Each row below holds a small network's activations on one input, seen along a few directions.
In each table, some parts of the input vary, and every possible input appears once, in random order.
Descriptions start from the smaller parts, as in this example, which fits no table here: one of 4 places along a line, together with either a single point or (one of 2 separate values, together with one of 5 places around a ring) or one of 11 places around a ring.
Shared parts are said once, and a part with two or three values counts as separate values.
(in the rows, 128 means zero)

Other details of the inputs vary at random and push rows far along two fixed directions, the same in every table; ignore that.

Rows:
row 1: [137 147 120 129 117 115 101 111 117 136 155 117 113 138]
row 2: [123 116 123 132 160 168 160 137 108 137  91 136 116 121]
row 3: [119  97 138 122 126  90 146 146 158 104 106 117 169 121]
row 4: [128 132 121 134 163 176 132 122  79 149  99 136 104 139]
row 5: [134 102 124 124 148 170 155 138 121 133 101 132 125 115]
row 6: [130 149 122 129 133 148  91 104 104 131 134 139 106 145]
row 7: [114 147 144 123 101  55 141 159 188 115 161 108 144 100]
row 8: [131 123 141 107 122 105 169 148 154 129 138  97 153 116]
row 9: [128 111 127 125 154 168 163 132 119 132  96 125 129 123]
row 10: [126 119 128 127 142 147 154 134 128 131 107 124 124 120]
row 11: [139  99 117 125 140 173 154 139 121 133 106 139 129 115]
row 12: [128  99 121 138 145 147 105 115 101 115  86 148 133 142]
row 13: [127 113 137 119  86  47 117 142 181  92 151 120 178 122]
row 14: [111 196 130 153 102  70  57 110 135 121 171 135  94 140]
row 15: [134 118 123 120 143 143 155 129 117 143 119 107 129 125]
row 16: [124 142 117 151 146 167  93 113  94 140 107 148  85 132]
row 17: [106 169 131 159 103  50  36 109 131 104 147 146 115 148]
row 18: [129 132 116 134 154 153 135 123  93 148 114 125 108 134]
row 19: [136 110 128 113 112 117 165 146 159 119 138 120 152 111]
row 20: [144 110 132 103 113 119 169 146 149 127 145 108 161 118]
row 21: [132 127 120 134 142 165 123 115 106 131 113 138 112 135]
row 22: [116 165 131 131 129 108 102 121 126 127 144 130 113 135]
row 23: [138 117 140 102 117 108 166 146 153 126 145 101 156 118]
row 24: [145 105 123 105 116 119 171 142 146 131 146 103 159 116]
row 25: [132 111 134 111 123 118 170 146 159 121 129 113 147 111]
row 26: [132 159 117 143 107 123  75 104 117 124 154 144 106 142]
row 27: [125 148 119 137 151 169  96 102  88 139 112 141  96 146]
row 28: [139 113 121 111 134 158 148 128 124 128 124 130 141 128]
row 29: [106 135 165 171  84 114  65 106 137 145 173 184 116 156]
Each input here is: either a single point or (one of 4 places along a line, together with either a single point or one of 6 places along a line).
Which other rows does row 25 become when the place on the line of 4 takes its other values? List them by row number. -> row 2, row 10, row 19
A walk changes only the place on the line of 6. It starts at row 18 and steps to row 4. List the rest of the walk in order. -> row 22, row 14, row 2, row 7
Which other rows does row 1 become when the place on the line of 6 takes its other values? List them by row number. -> row 5, row 6, row 21, row 23, row 25

Rows:
row 30: [131 132 138 130 100 105 127 128 150 132 162 123 134 129]
row 31: [140 124 116 135 129 168 116 120 105 143 131 145 108 129]
row 32: [137 134 128 125 100 110 127 132 150 130 164 128 128 118]
row 33: [124 114 132 126 159 179 164 138 108 142  97 141 126 127]
row 34: [123 155 129 130 131 118  88 105 111 126 138 128 114 149]
row 35: [144 144 107 129 118 130  89 113 107 129 144 128 109 133]
row 36: [120 146 132 148 125 127 102 113 112 146 144 139 106 143]
row 37: [122 146 136 118 117  86 118 126 145 122 150 109 141 134]
row 38: [126 146 118 128 148 144 114 120  99 130 113 132 115 139]
row 39: [128 151 107 143 148 146  97 112  94 132 107 130  86 131]
row 40: [142 140 113 117 104  97 120 128 144 117 158 114 136 122]
row 41: [121 134 144 131 114  98 128 135 144 140 154 118 132 127]
row 42: [132  84 144  87 126  82 231 175 188 118 131  74 198  98]
row 43: [117 154 124 148 143 162  98 113 106 137 115 148  87 133]
row 44: [115 156 143 138 115 108  97 116 133 137 156 135 117 142]
row 45: [144  83 139  69 118 102 230 174 200 101 135  85 204  91]
row 46: [115 149 148 119 109  84 142 146 183 113 153 114 136 107]
row 47: [129 118 116 119 166 173 155 132 111 126  81 121 120 119]
row 48: [117 154 146 125 115  99 126 135 151 123 154 130 131 127]
row 49: [107 115 152 147 104  80 102 130 155 116 137 148 150 137]
row 50: [127 148 123 124 123  92 121 137 146 119 135 104 121 112]
row 51: [122 158 133 116 120  86 119 131 145 112 147 115 136 129]
row 52: [142  93 123 115 131 162 183 146 139 134 124 128 146 111]
row 53: [121 136 143 132 113  96 130 133 145 140 155 120 129 128]
row 54: [118 149 135 144 126 129  99 111 114 145 143 140 108 143]
row 55: [126 100 125 128 159 176 186 147 126 138  89 126 124 108]
row 56: [115 139 121 153 128 102  69 114 125 103 107 147 114 135]
row 57: [115 143 130 146 113  72  71 121 132 102 130 145 134 141]
row 58: [124 155 127 121 119  84 122 134 140 119 147 111 136 126]
row 59: [123 163 114 138 134 120  91 113 116 123 125 124  98 129]
row 60: [128 158 115 137 131 113  97 118 103 132 133 126 105 137]
row 61: [128 103 136 119 147 148 185 157 130 141 110 122 142 112]
row 62: [127 110 125 133 157 174 168 139 104 145 100 138 122 125]
row 63: [134 102 112 118 166 168 181 143 117 128  79 112 129 111]
row 64: [141 145 105 129 132 160  87 102  93 128 127 142 105 143]
row 65: [137 123 115 135 142 198 116 110  91 142 115 158 104 138]
row 66: [139 107 124 119 130 165 159 134 130 135 126 135 136 118]
row 67: [121 146 138 132 114  95 132 140 144 134 152 125 125 121]
row 68: [116 120 140 137 111  67  95 126 148 106 132 131 154 138]
row 69: [119 152 121 151 143 160 100 113 104 139 115 147  86 131]
row 70: [128 146 137 137 114 140  92 105 119 133 149 145 110 146]
row 71: [122 113 136 140  91  94 100 131 160 107 145 156 147 127]
row 72: [107 131 137 160 120 110  78 120 120 118 120 169 121 144]
row 73: [127 139 131 122 117  83 123 129 138 129 149 105 134 130]
row 74: [129 135 142 127 100 107 125 126 151 131 161 124 137 129]
row 75: [122 147 121 151 143 158 101 119 101 143 114 142  83 127]
row 76: [144  84 122 106 152 175 186 136 116 133  94 112 154 123]
row 77: [148 104 100 121 161 207 142 115  79 137  89 139 117 133]
row 78: [146  86 117 113 151 175 179 133 108 135  95 114 145 126]
row 79: [139  64 116 120 147 166 159 139 120 110  76 145 161 123]
row 80: [105 126 142 150 109  85 102 136 164 105 125 147 134 120]
row 81: [132 121 115 136 160 171 115 112  74 148  99 130 106 144]
row 82: [134  78 123 135 144 162 126 120 103 118  80 148 146 141]
row 83: [122  85 144 140 115 131 130 132 141 119 112 153 154 134]
row 84: [120 147 134 135 117 101 130 138 153 129 142 120 114 111]
row 85: [126 166 118 135 118  88  97 122 122 124 149 120 115 135]
row 86: [132 129 140 128 102 108 125 131 147 135 159 120 134 126]
row 87: [124 159 115 137 149 151  90 106 100 122 109 136  90 136]
row 88: [143 103 121 115 135 146 155 129 117 133 115 112 139 127]
row 89: [126 114 122 137 169 202 153 127  82 150  86 150 110 133]
row 90: [133 141 133 115 105  96 115 122 147 118 154 110 143 133]
row 91: [124 152 123 135 130 116  92 107 107 133 138 125 113 145]
row 92: [137 100 133 125 130 157 162 133 125 144 123 127 134 125]
row 93: [123 105 140 124 158 181 161 127 110 144 102 139 129 135]
row 94: [138 133 128 119 106  95 118 128 140 125 153 105 139 128]
row 95: [143 137 115 116 105  97 121 129 143 120 156 113 134 120]
row 96: [138  81 150  81 113 115 233 176 204 112 142 101 196  90]
row 97: [127 137 145 124 101 109 123 126 154 129 161 125 138 131]
row 98: [139 109 129 108 138 152 152 125 124 122 115 117 145 132]
row 99: [128 156 117 136 132 115  95 121 102 132 132 125 107 136]
Changing only one part turns row 56 into row 80. The same change can be made to row 58. Which row results? -> row 89
Changing only one part turns row 48 into row 51. The same change can be made to row 55. Which row results? -> row 63
What do these inputs look like to the network? -> one of 2 separate values, together with one of 5 places along a line, together with either a single point or one of 6 places along a line
Which other rows does row 81 become when the place on the line of 5 takes its other values? List them by row number. -> row 35, row 50, row 94, row 99
Which other rows does row 84 become when the place on the line of 6 takes its other values? List them by row number. -> row 43, row 46, row 55, row 69, row 75
List by row number the other rows that have the choice among 2 separate values and the place on the line of 5 in common with row 66. -> row 31, row 32, row 52, row 65, row 71, row 96
List by row number the other rows that have the choice among 2 separate values and the place on the line of 5 in common with row 45. -> row 35, row 40, row 64, row 77, row 79, row 95
Which other rows does row 41 become when the place on the line of 6 takes its other values? List them by row number. -> row 36, row 44, row 53, row 54, row 93
